A small network was shown many inputs. Here are its activations along a few directions, one row for each input.
Each table varies a few parts of the input and shows all the possible inputs, shuffled.
Descriptions start from the smaller parts, as in this example, which fits no table here: one of 2 separate values, together with either a single point or one of 11 places along a line or (one of 5 places around a ring, together with one of 6 places along a line).
Shared parts are said once, and a part with two or three values counts as separate values.

Other details of the inputs shift rows strongly along two fixed directions, in all tables alike. That doesn't count.

A family of inputs:
R1: [ -7  21  12  -2  25 -27  -1   1  15  -7  -1  45]
R2: [ 20   0   3   6 -14  34  26 -13 -17  40 -37 -47]
R3: [ -4 -15  -9 -24  18 -25 -34  22   0 -35  59  34]
R4: [ -4   6  24  -8  27 -30  -7  -6  -2 -22 -11  36]
R5: [ 15 -67 -39 -26 -31  17 -19  24 -15  10  58 -44]
R6: [  3   8  24  -9  35 -27  -6  -3  -6 -12  -7  39]
R7: [ -5   4   0 -13  15 -16 -17   9   1 -28  25  23]
R8: [ -9  44  26  11  23 -19  18 -15  17   1 -42  36]
R9: [  4 -14  -5 -21   5 -23 -38  18  -1 -32  62  40]
R10: [ -9   4  22  -7  19 -33  -5  -9   0 -32 -15  34]
R11: [  8  -4   2   8 -30  29  27 -20 -10  20 -45 -53]
R12: [  2  -1   0  -5   3 -24 -13   9  12  -5  29  37]
R13: [ -2  16  -9   9 -19  37  29 -12  -3  12 -38 -59]
R14: [ 16  14 -10  15 -18  35  33  -6   2  49 -28 -40]
R15: [  2  10  -9  17 -36  29  35 -12   9  29 -36 -46]
R16: [ -3  10 -15  11 -19  29  37  -7   9  32 -38 -49]
R17: [-26  -7  -5  55   9  54   5  -9  -8  50 -35 -46]
R18: [  3 -47 -11 -26  -8 -31 -37  19  -5 -34  57  25]
R19: [ 12 -59 -56 -24 -44  31 -21  31 -10   2  76 -59]
R20: [  1 -61 -62 -26 -35  28 -16  34  -7  -7  71 -66]
R21: [ -1  32  40   3  33 -19  11 -21  -4  -3 -47  29]
R22: [ -5  45  31  17   6 -21  15 -19  16  -1 -40  39]
R23: [-18  -9  -2  59  -5  53   0 -11 -10  53 -28 -42]
R24: [  4 -50 -35 -17 -24  22   3  13 -11   9  19 -61]
R25: [  1 -27 -17 -22 -10 -21 -38  22   0 -40  67  24]
R26: [ -3  49  36  13   7 -12   7 -25   4 -22 -41  30]
R27: [ -2 -21 -12 -15  -2 -35 -29  21  14 -22  58  46]
R28: [  5  32  43   8  16 -19   7 -25  -4  -5 -47  33]
R29: [  1  52  34   8  35  -7  11 -14  -1  -6 -36  31]
R30: [ -1  -1  -7 -10  20 -22  -8  15  10  -4  27  35]
R31: [ 18  20  -2  10 -16  45  23 -10 -12  34 -28 -48]
R32: [-16  18   9   0  13 -32   2  -2  19 -23  -7  42]
Description of these inputs: one of 2 separate values, together with either a single point or (one of 3 separate values, together with one of 5 places along a line).
The inputs of R15 and R32 match in every part but the choice among 2 separate values. If R18 is changed in the same way as R15 into R32, which row does it become? -> R24
Which other rows does R7 become when the choice among 3 separate values takes its other values? List them by row number. -> R4, R8
Which other rows does R15 become when the choice among 3 separate values takes its other values? List them by row number. -> R11, R26
Which other rows does R17 become when the choice among 2 separate values takes its other values? List them by row number. -> R23

A family of inputs:
R33: [ -4  44  26  29  -1   3  22 -27   9  16 -54   7]
R34: [ -2  41  33  23  10  13  14 -27  -9   7 -62   1]
R35: [ -1 -11   7  -8  18 -29 -20  14   3 -11  30  47]
R36: [ 27 -21 -36 -27 -48  29  36   6  -8   6   2 -75]
R37: [  6  47  29  21  13  16  20 -21  -3  19 -51   8]
R38: [ -4  26  34  21  12   2  19 -23  -4  13 -63   4]
R39: [ -6  41  33  22  19   8  17 -24  -6   5 -61  -5]
R40: [ -2   2   5  -8  26 -24 -23  15   2 -20  33  39]
R41: [ 15 -24 -28   6 -31  41  11   5 -10  42  10 -62]
R42: [-15   3   1  -3  16 -26 -20  12  12 -29  31  38]
R43: [-13 -10   3  -3   8 -31 -16  11  14 -20  26  46]
R44: [-11 -15   6  -7  24 -27 -22   2  -2 -26  18  37]
R45: [  8 -32 -23   8 -33  40   6  -2 -13  28  -1 -68]
R46: [ 11   3   7 -47  -1 -39  -9   4   6 -39  26  32]
R47: [ -3 -62 -59 -20 -34  14 -34  39   1 -11  87 -26]
R48: [-15  -5  -5  -5  17 -30 -18   9  13 -22  26  43]
R49: [  9 -26 -34   0 -16  42  18   7  -7  41   3 -64]
Describe the family of inputs behind these rows. -> either one of 2 separate values or (one of 3 separate values, together with one of 5 places around a ring)
Which other rows does R34 become when the place on the ring of 5 takes its other values? List them by row number. -> R38, R39, R44, R45
List by row number the other inputs of the same sort as R46. -> R36

A family of inputs:
R50: [  0  41  33  11   2  23  20 -33  -7  11 -67 -26]
R51: [ -9   4  21 -15  20 -40 -14  -3  13 -14   4  50]
R52: [  2   8  29 -19  29 -29 -23  -5  -5 -20   7  45]
R53: [  2   1  13  -4  15 -42  -7  -1   6 -18   2  58]
R54: [ 3 25 -1 11 -6  0  6 -4  6 -7 -6 14]
R55: [ 22 -41 -23 -16 -32  32   0  11 -18  24  24 -61]
R56: [ -4 -35 -43 -23 -27  14 -24  26   8  -5  68 -28]
R57: [  3  10  20  -3  14 -29 -19  -6 -10 -41   4  48]
R58: [  1   8  25 -15  38 -32 -17  -1  -7 -24   7  42]
R59: [ 15  49  15  23   0  20  39 -21   2  33 -57  -7]
R60: [-25  -7  22  39  45 -16 -40   3  -1   9  14  62]
R61: [  4 -36 -40 -16 -37  11 -20  28   6  -6  69 -25]
R62: [  8  40  36  17  -8  20  24 -32 -10  10 -65 -23]
R63: [-10   3  16 -10  30 -43  -8   0  11 -18   4  47]
R64: [  5  23  20  -6  13 -32 -12   3  12 -11  19  56]
R65: [ -8   5  12   2   6 -40 -10  -4   8 -34   1  53]
R66: [  2  29  17  19   7  10  45 -19   1  27 -72 -12]
R67: [-27  12  15  65  12  41   1 -19  -5  40 -45 -18]
R68: [ -9  24   6   3  19 -25  -9   9  10 -33  12  53]
R69: [  6   5  21 -10  33 -29 -12   4 -12 -27   4  50]
R70: [  0 -40 -37 -31   6 -19 -33  38   8 -17  89  15]
R71: [  4 -42 -41 -26   2 -16 -28  44   3 -19  85  23]
R72: [  8 -11 -27 -11 -21  33   8   9   5  35  16 -48]
R73: [ -2 -21 -45  -5 -26  36   6  17   4  14  30 -64]
R74: [ 21  20  16  11  -1  22  27 -21 -18  23 -51 -22]
R75: [  0 -28 -22  -1 -43  21  11   2   3  14   4 -52]
R76: [ -8  33  15  25  -2  13  41 -22   3  11 -74 -17]
R77: [-14   7  10  -3  -4  -9   1 -12  11  -6 -17   3]
R78: [ 11 -45 -32 -12 -40  21  10  12   0  30  21 -56]
R79: [  3 -23 -21  -7 -15  32   4   3 -14   4   5 -64]
R80: [  8 -39 -36  -7 -26  38   4  16 -20   2  18 -64]
R81: [-11  22   9  15  -3  13  31 -21   7  13 -54 -33]
Describe the family of inputs behind these rows. -> one of 2 separate values, together with either a single point or (one of 3 separate values, together with one of 5 places around a ring)
The inputs of R76 and R66 match in every part but the choice among 2 separate values. If R75 is changed in the same way as R76 into R66, which row does it become? -> R78
Which other rows does R50 become when the place on the ring of 5 takes its other values? List them by row number. -> R57, R62, R79, R80

A family of inputs:
R82: [ 14   5 -18   6 -24  18  13   1   6  13  -9  -7]
R83: [ 10   2  -3 -16  27 -23 -18  14 -15 -19  27  35]
R84: [ 14 -29 -23  -8 -24  30  -7  10 -23  -1  38 -25]
R85: [ 27 -37 -20 -10 -11  16   3  18 -17  14  39 -27]
R86: [-19   3  22  42  29  21   6  10   4  40 -26   7]
R87: [ -2  38  16  10  12  18  13 -14  -6   1 -30 -31]
R88: [  4  -4  35 -10  15 -49  -7  -5   6 -20  -4  53]
R89: [  3  12  -3  13 -32   8   6  -2  12   8  -1 -24]
R90: [ -5  15 -20 -11  -7   6  18   5   9  22  -5 -21]
R91: [  5   9  19   2 -14  -3  18 -18  -9  21 -50 -14]
R92: [ -8  29   5   0  16 -25  -1   1  12 -36   8  62]
R93: [-10  17  23   8  -7   2  16 -21   5  -4 -44 -32]
R94: [  1  -9   7   7 -27   2   3  -7  -4  -4 -16 -32]
R95: [ -3  33   9  -1  -7   3  23 -15  15  31 -34 -14]
R96: [  1   7 -10  -8 -17  16   4  -6  21  16  -8 -20]
R97: [  1   8  -5   3 -34  18  10  -7   8  13  -2 -12]
R98: [  2 -13  -3   3 -24  15  18  -8 -14  -6 -17 -16]
R99: [ 15  11  39  -8  26 -35 -16  -4  -1 -10  11  54]
R100: [ 13  -5  13 -15   7 -16 -38   1  -5 -17  25  38]
R101: [-17  27  22 -11   9 -29 -12  -9  23 -26  12  55]
R102: [-25 -50 -35  31  -6  27 -23  -2  -6  21  37 -22]
R103: [-12  12  21  -2  -9  12  20 -27   2   2 -45 -21]
R104: [  3  15  16  22 -15   4  24 -15 -10  -7 -45 -20]
R105: [-27   6  22  32  38   0 -34  12   7   3  -8  57]
R106: [-16  16  11  -5   2   6  21 -18  -2 -10 -38 -10]
R107: [  0   4   8  -9  -6  27   0 -13  -6   8   0 -28]
R108: [  7  24  30  10  19 -28 -20  -2 -11 -38  12  48]
R109: [  5 -34 -15 -36  24 -23 -27  28  -2 -21  72  19]
R110: [-11 -16 -40 -19 -24  21   4  15  10   0  38 -30]
R111: [  0 -45 -19 -16 -39  13  -8   5  -9  -5  23 -30]
R112: [ 11  18  29  -4  18   5  15 -16   2  21 -21 -11]
R113: [  5 -34 -11 -36   8 -14 -51  17   2 -25  66  21]
R114: [ -8 -13  -3 -13   9 -23  -9   6  -6 -46  15  36]
R115: [  9 -48 -23 -18 -34  10 -15   8  -5   1  15 -29]
R116: [ 17   1   6  -6 -11  12  -2  -5 -17  27  -5 -21]
R117: [ 15  22   8  13  -5  -1  35  -5  10  20 -23   8]
R118: [-27 -35 -19  35  -3  34 -27  34  -3  17  33 -30]
R119: [  8 -20 -48 -13 -19   9   8  26   1  11  32 -24]
R120: [-36 -15  10  25  25   4 -37  22   0  -7  29  48]
R121: [-13 -26  -9  42  17  13   2 -11   2  42  -3 -13]
R122: [  3  33  11  -5  17  14  17 -13 -12  23 -35 -21]
R123: [  2  41  -2  25  -6  11  29  -6  10  -1 -33 -18]
R124: [  5  37   7  28 -20  10  27 -10   6   5 -30 -12]
R125: [  3  29   0   0  17 -21  -3   2  16 -24  -8  52]
R126: [  7  24   8   1  25 -32  15   6  17 -14   0  50]
R127: [  0  31   4   2   7   6  39  -7  19  25 -31 -14]
R128: [ 20   2  -3   0  -6  15   8   0 -24  21  -5 -16]
R129: [ 10  28  29  16  -5   8  -2 -17  -9   3 -22 -14]
R130: [  2  26  18  -1  28 -10  -7  -6 -12 -32   0  44]
R131: [ -9 -11 -38  -8 -23  11  -1  21  13  -6  39 -42]
R132: [ -9   3  23 -18  35 -47   2   0   9 -28  -4  46]
R133: [ -4  19  25 -12  22 -43  -2  -1  30 -10  12  53]
R134: [ -3  10  -3  -9   2  28   6  -7 -11   2  -1 -27]
R135: [ 14   3  17  10  -3   0  38 -12  -7  14 -46 -10]
R136: [ 10 -45 -30 -15 -28   2   3  17 -18   5  20 -27]
R137: [  9   2   9  -1 -18  26  -2 -12 -14  11  -1 -20]
R138: [-11  11  14 -16  24 -28  -9  -7   7 -31 -20  38]
R139: [ -7  -7 -11 -16  -2   0  16   0  -7   9 -20 -29]
R140: [ -1 -28 -27 -16 -20 -18 -23  25   5 -32  72  39]
R141: [  9 -43 -40 -16 -16  14  -3  17  -8 -12  13 -30]
R142: [ 10   5  -9   0 -29  15   2  -4  13  19  -9 -12]
R143: [-18 -48 -37  28   1  13 -21   4  -9  38  30 -22]
R144: [ 18  28   4   8  14  27  14 -13 -12   8 -41 -12]
R145: [-31   6  25  27  43 -18 -32  19   0   7   4  65]
R146: [ 22  23  12   9  21  16  31  -8 -10  17 -33 -15]
R147: [-15 -52 -40  29  -2  24 -30   1  -1  27  29 -21]
R148: [  3  12   2   1   8  -6  25  -7 -11   2 -44  -5]
R149: [  8 -28 -18 -27  -9  13 -15  11 -10  19  36 -39]
R150: [ -8   5  26 -16  16 -30 -16 -14  12 -26 -19  38]
R151: [-23 -43 -31  43  -4  17 -26   3  -3  16  35 -33]
R152: [ 11  35  11  21  10  20  17 -10 -13  -4 -32 -25]
R153: [ 10  31   1  13 -14   6  31  -8   0  27 -35  -1]
R154: [ -4  34  -4  -2   2   9  16  -9  19   8 -31  -1]
R155: [ 24 -32 -27 -11 -19  27 -14  13 -18   5  31 -24]
R156: [  3 -51 -16 -26 -15   0   4  11   5   8  25 -40]
R157: [ 11   7   8   7  10   2  41  -8  -3   7 -48 -15]
R158: [-15  32  24   0  11 -39 -16  -4  27 -31  12  43]
R159: [ -9 -48 -13 -41  -1 -40 -34  20   1 -25  55  18]
R160: [-11 -33 -29 -14 -18   5  -4  15  -2 -18  24 -49]
R161: [ -5  28  37  -1  23 -23 -22 -11   3 -27   5  26]
R162: [  6  31   9  -3  15  25  10 -17  -5  12 -39 -19]
R163: [  0  24  19  -7   5 -44 -14  -1  13  -6   7  62]
R164: [  8  -4   7 -11  -1 -35  -9  10  19  -5  32  43]
R165: [ -1  17   8  16   2  -2  20  -8  -5 -20 -40 -15]
R166: [  6 -52 -22 -24 -10 -26 -33  23  -6 -39  49  32]
Describe the family of inputs behind these rows. -> one of 5 places along a line, together with either one of 2 separate values or (one of 3 separate values, together with one of 5 places around a ring)
The inputs of R160 and R138 match in every part but the place on the line of 5. If R118 is changed in the same way as R160 into R138, which row does it become? -> R105
The inputs of R141 and R157 match in every part but the place on the line of 5. If R155 is changed in the same way as R141 into R157, which row does it become? -> R85
Start at R109 and move only the place on the line of 5, one step at a time. The first step leads to R122. Which rows follow, in order? -> R162, R134, R87
Start at R117 and move only the place on the line of 5, one step at a time. The first step leads to R153. Which rows follow, in order? -> R82, R140, R124
Which other rows does R102 become when the choice among 2 separate values takes its other values? List them by row number. -> R120
Which other rows does R143 become when the choice among 2 separate values takes its other values? List them by row number. -> R145
